Each row below is a small network's average activation on inputs in which a field has the value named, seen along a few directions.
Related values have similar rows: they may be neighbours, one step apart, or belong to one group.
(in the rows, 500 means zero)
Strong random noise was added to every row along 6 fixed directions; ignore it. To show where, here is one row again and again, with new noise each time:
[352 207 225 573 557 398 468 472 145 238 607 680 487 730 688 453]
[592 660 346 671 328 502 586 631 575 723 342 441 310 615 486 618]
[740 608 458 407 627 430 482 841 724 487 181 129 598 631 144 532]
[471 769 622 673 474 418 447 525 602 551 424 306 350 419 563 462]
[458 666 484 636 645 247 422 804 466 496 415 141 405 630 529 601]
[646 735 450 613 444 501 671 626 706 683 477 325 341 824 419 522]
[331 616 712 481 693 324 284 577 497 289 401 280 585 277 492 382]
[660 495 508 494 481 602 499 348 633 317 401 494 531 523 381 270]


Field LERA:
pasob: [861 340 156 558 394 579 446 541 513 473  55 383 509 515 348 572]
bufu: [495 632 363 619 448 466 615 721 537 770 451 432 353 687 515 606]
guku: [608 624 675 434 465 581 496 497 723 529 544 401 494 489 323 268]
luvor: [751 620 683 605 564 419 503 384 669 401 619 318 479 394 554 427]
kep: [270 439 601 378 628 468 567 444 418 543 614 594 650 516 560 639]
riv: [563 376 764 161 615 751 442 297 653 400 396 627 794 281 189 424]
bapem: [409 608 457 528 449 662 664 477 502 745 604 517 443 721 520 691]
fis: [420 392 544 373 417 583 572 338 417 537 758 818 520 324 644 508]
ved: [794 645 705 282 467 556 614 627 889 651 480 487 677 467 168 458]
vobus: [552 497 582 441 504 649 323 321 595 401 346 444 579 262 349 367]
kufi: [352 436 778 289 690 536 501 304 513 320 793 574 632 382 539 417]
vig: [438 371 465 269 695 474 379 726 412 297 440 378 709 585 250 449]
danem: [583 347 494 353 556 640 474 381 585 454 255 541 692 398 356 464]
mog: [564 451 493 605 498 476 462 346 532 256 569 442 499 456 546 197]
rep: [838 388 627 528 615 474 464 199 529 100 532 289 553 455 536 309]
bida: [901 466 586 472 431 592 511 496 700 457 610 441 450 522 430 388]
The values of LERA form a 2 by 8 grid.
- List every value one step from bufu, in the order listed. => pasob, vig, mog
- List every value one step from bida, in the order listed. => fis, ved
- List every value one step from kep, in the order listed. => riv, danem, rep
A value of LERA combines one of 2 hidden first parts with one of 8 second parts; all combinations occur once.
- Changing only the second part turns danem into luvor. bapem has the same second part as danem; what does that change turn bapem into? => fis
- Changing only the second part turns riv into kufi. kep has the same second part as riv; what does that change turn kep into? => rep
- Changing only the second part turns vobus into vig. pasob has the same second part as vobus; what does that change turn pasob into? => bufu
